Each row below holds a small network's activations on one input, seen along a few directions.
Each table varies a few parts of the input and shows all the possible inputs, shuffled.
A made-up example of a description, with smaller parts first: ring(5) and (point or (values(2) and line(4)) or ring(9)).
Shared parts are said once, and a part with two or three values counts as separate values.
(in the rows, 128 means zero)

Other details of the inputs shift rows strongly along three fixed directions, in all tables alike. That doesn't count.

Rows:
x1: [ 65 157 154  92 113 106 116 174 115 127 165 128 130 143]
x2: [157 164 141  93 146 114  89 107 119 126 141 105  95 113]
x3: [112 106  95 178 157 101 152 164 130 141  93 164  82 137]
x4: [126  76 113 142  87 181 160 150 140 111 145 150 198 121]
x5: [157 106 108 155 116 125 170 112 123 118  83 131  87 132]
x6: [136  86 115 195 179  74 144 139 148 138  97 156  95 197]
x7: [139 149 127  99 161 125  85  64 135 159 119 109 133 126]
x8: [160  84 120 108  45 246 157 135 103 112 152 131 194  94]
x9: [162  86 107 160 135 133 146 105 114 138  93 122  99 168]
x10: [ 38 127 203  86  69  68 151 185 135  85 185 135 184 195]
x11: [106 170 110  92 150 124 101  94 120 158 107 111 117  89]
x12: [139  78 117 129  70 193 166 135 124 121 133 138 206 117]
x13: [130 146 122 107 173 124  76  75 149 151 135 123 128 121]
x14: [ 85 125 172  92 139  84 116 140 149 119 158 137 157 151]
x15: [164  86 111 150 132 119 165 114 120 128  90 120  90 145]
x16: [107  68 146 172 113  85 164 179 128 119 141 148 129 228]
x17: [130 175 141 106 159 113  95 107 156 131 135 147 106  93]
x18: [177 114 103 165 140 180 137 145 144 129 127 160 133 100]
x19: [129  77 105 185 173  54 169 129 157 128  82 139  96 173]
x20: [116 172 127 108 152 110 113  77 118 149 116 111 121  87]
x21: [207 119 107 144  92 250 110 152 129 143 157 149 121  58]
x22: [123 179 133 104 145 121 115  86 100 134 120  97 101  98]
x23: [102  86 135 162  75 109 178 170  84  99 134 139 130 160]
x24: [112 177 117  90 145 130 105 103 103 143 109  96  95 104]
x25: [127 190 143 118 151 114 102 126 117 140 155 126  85  97]
x26: [157 188 137 121 150 136  81 130 126 122 130  84 118 121]
x27: [154  78 126 113  41 249 144 141 107 118 145 123 190  93]
x28: [144  99 103 169 131  94 174 108 142 130  72 142 103 138]
x29: [166  98 121 170 143 102 155 156 138 133 121 147  72 152]
x30: [120 184 119 100 142 121  88 128  98 134 128 107  85 105]
x31: [ 91 148 166 111 134 126 103 158 153 116 156 121 184 142]
x32: [ 48 114 181  83  74 120 137 152 136 106 153  95 252 174]
x33: [159 196 138 119 166 134  96 139 143 129 153 110 116 120]
x34: [131 171 123 123 172 133  85 108 162 137 122 102 143 104]
x35: [ 63 147 166 108 130  90 124 142 125 120 160 142 155 130]
x36: [219 122  95 131  83 251 117 130 103 123 150 139 132  57]
x37: [ 57 140 150 104 124  93 127 119 127 120 152 127 166 123]
x38: [177  93 107 162 123 144 124 125 106 132 119 136  93 154]
x39: [121  97 102 191 159  55 174 128 160 118  75 149  92 164]
x40: [141 149 132  89 158 110 103  74 142 149 116 107 125 102]
x41: [171 113 109 160 105 132 149 133 116 111 108 145  79 121]
x42: [ 47 138 132  90 125 104 116 136 130 129 142 127 160 126]
Each input here is: ring(6) and (values(2) or line(5)).
Changing only the ring(6) part turns x22 into x20. The same change can be made to x5. Which row results?
Answer: x28
Changing only the ring(6) part turns x7 into x6. The same change can be made to x11. Which row results?
Answer: x3
Change only the values(2) part in x12. List by row number the other rows that result.
Answer: x32
Change only the ring(6) part in x26. List by row number the other rows that result.
Answer: x21, x27, x31, x32, x34
Change only the line(5) part in x10. List by row number the other rows that result.
Answer: x1, x16, x25, x29

Rows:
x43: [150 129  99 103 121 193 104  95 133 152 131 153 122  45]
x44: [174 125  89 153 136 146 138  91 109 144  93 133  76  94]
x45: [153 143 113 112 121 187 101 131 132 140 151 155 110  61]
x46: [126  54 128 161  75 162 168 176 124 116 152 170 163 154]
x47: [160 138 119 115 121 185  98 118 124 141 160 158 109  70]
x48: [ 99 142 152  91 151  91 105 103 149 134 136 113 153 148]
x49: [158 137 118 150 151 109 127 131 125 138 115 138  59 125]
x50: [ 78 118 162  79  87 101 139 122 111 109 146 112 164 153]
x51: [191 152  89 209 205  87 144 143 146 134  59 105  51 163]
x52: [182 144 105 107 117 230  88 122 136 151 157 153 123  39]
x53: [ 80 140 171 112 108 103 130 163 135  99 163 116 189 165]
x54: [ 65 119 154 103 119 104 130 132 137 122 146 122 194 153]
x55: [ 91 165 147  67 136 129  71 102 115 139 146  86 158 140]
x56: [ 85 144 163 122 126  84 135 168 147 100 140 112 167 176]
x57: [185 138  96 201 184  66 151 134 124 130  71 123  16 159]
x58: [160 136  75 196 187  68 161 114 128 139  40 117  37 141]
x59: [159 143 122 112 110 187 105 119 110 144 156 149  99  68]
x60: [ 72 115 167  96  99 106 135 123 136 106 149 116 206 165]
x61: [163 126 123 113 119 173 103 123 129 138 158 157 104  81]
x62: [173 143 107 110 114 222  90 116 120 148 166 162 113  30]
x63: [153 148 118 116 112 187 107 127 109 143 154 146 103  59]
x64: [158 120  82 201 204  65 148 101 143 149  60 141  48 146]
x65: [164 118  88 190 191  61 154 103 134 151  54 132  31 148]
x66: [103 109 155 111 119  96 142 124 133 112 124  97 173 186]
x67: [105 184 142 121 190  62 112 102 140 127 101  71 138 167]
x68: [111 199 148  89 140 109  97 132 121 120 142 100 109 113]
x69: [127  40 111 158  93 134 177 138 128 126 115 169 133 142]
x70: [ 87 159 156  77 145 107  92  96 142 135 151 111 171 132]
x71: [119 177 151 130 165  86 114 144 132 116 130  87 137 168]
x72: [ 91  44 116 147  59 145 194 163 112 119 117 164 155 139]
x73: [ 94 175 154  72 139 118  93 100 150 124 138  97 175 114]
x74: [171 121 123 117 120 183 102 125 137 141 156 151 122  91]
x75: [ 82 172 145  97 175  74 100 110 156 135 120 101 148 145]
x76: [210 128 105 159 148 161 122 123 131 136 110 123  85 120]
x77: [125  34 107 178  76 149 206 166 125 110  94 137 172 174]
x78: [115 163 159  65 134 124  86  83 147 127 148 102 167 114]
x79: [ 89 187 165  84 118 110 104 139 108 111 165 102 141 124]
x80: [138 118 105 117 120 177 115 101 125 146 135 153 132  64]
x81: [134 170 154 121 167  79 103 126 151 118 131 106 117 159]
x82: [125  66 129 154  52 157 180 175  94 103 145 157 140 147]
x83: [ 93  43 118 155  61 144 195 159 103 120 124 164 159 139]
x84: [ 89 171 137 116 158  61 128 111 117 123 107  95 119 148]
x85: [101  38 116 167  72 125 198 152 107 121 112 165 142 160]
x86: [106 169 132 154 202  35 128 107 154 125  83  91 119 174]
x87: [181 144 122 122 118 194  99 114 131 133 151 140 127  77]
x88: [131  43 106 206  97 127 180 198 104 117 106 144 115 211]
x89: [132  39 121 151  61 176 186 143 114 113 125 140 189 157]
x90: [ 66 128 168 115 115  95 132 173 135 108 167 127 186 175]
x91: [215 154 106 129 135 213  92 103 121 144 136 125 104  69]
x92: [ 84 190 162  70 129 115  91 138 127 126 163 114 132 110]
Changing only one part turns x64 into x47. The same change can be made to x55. Which row results?
Answer: x88
What is each input in this table made of?
Answer: values(2) and (point or (line(4) and line(6)))

Rows:
x93: [ 69  80 141 107  62 163 155 143 126 120 159 162 212 107]
x94: [126 135 130  73 134 156  91  72 133 148 139 112 160  97]
x95: [114 199 156 124 215  47  88 122 171 121 119  77 144 193]
x96: [135 196 155  51 102 170  77 110  97 125 178 108 122  65]
x97: [216 149  63 186 182 162 124  95 130 150  54  98  69  96]
x98: [126 145 130  99 153 124 100  87 128 151 126 119 121 113]
x99: [144 182 140 129 172 118  91 139 146 129 147 121 110 134]
x100: [ 42  89 155 124 108  51 173 161 138 109 127 141 156 193]
x101: [ 46  98 149 120  82 107 161 176 118 109 160 164 169 133]
x102: [222 135  86 188 198 141 109 104 165 150  86 123  80 119]
x103: [104 175 134  55 135 170  73  71 147 147 157 118 189  48]
x104: [104  87 165 102  57 186 135 177 132 104 191 147 224 147]
x105: [171  90  89 200 151  96 168 111 122 135  64 133  70 161]
x106: [149  48  99 139  55 199 160 148  94 139 149 187 113  87]
x107: [130 177 136  84  98 186  93 140  95 124 160 113 124  75]
x108: [120  61 107 185 126  91 182 146 117 133  96 155  94 176]
x109: [186  57 101 137  59 229 167 117 108 121 121 136 163  92]
x110: [110 200 158 101 178  45 111 105 131 121 110  67 116 169]
x111: [ 85 100 175 134 100  98 145 189 139  99 168 135 174 197]
x112: [150 160 145 125 160 123  93 128 154 132 143 116 131 135]
x113: [150  73 102 181  97 128 172 148  98 122 109 160  76 141]
x114: [122 177 131 128 155 102 118 128 123 126 103  82 122 148]
x115: [ 35  93 160 122 100  47 170 178 126 103 138 150 146 188]
x116: [173  91  68 181 127 191 153 119 127 155 104 183  85  48]
x117: [106 104 144 186 137  70 166 210 135 100 133 147 116 210]
x118: [140  44 102 136  65 199 166 128 127 137 125 180 151  87]
x119: [ 97 164 145  51 142 128  81  73 153 140 141 108 173  93]
x120: [145 117 129 191 154  79 146 183 140 115 122 145  79 179]
x121: [119 183 145 129 171  49 128 120 123 118 105  84  87 169]
x122: [138 152 128 108 160 108 103  70 133 133 106  94 129 134]
x123: [118 176 156  45 103 164  73  81 109 133 175 114 143  79]
x124: [205 159  74 174 158 169 123 117 113 148  83 117  47  81]
What is each input in this table made of?
Answer: line(4) and (values(2) or line(6))
Changing only the line(4) part turns x96 into x121. The same change can be made to x113. Which row results?
Answer: x123
Change only the values(2) part in x112. List by row number the other rows that result.
Answer: x104
Which other rows agree with x97 in the line(4) part? List them by row number.
Answer: x94, x95, x102, x103, x109, x119, x122
Change only the line(6) part in x105. List by row number the other rows that result.
Answer: x93, x98, x110, x114, x118
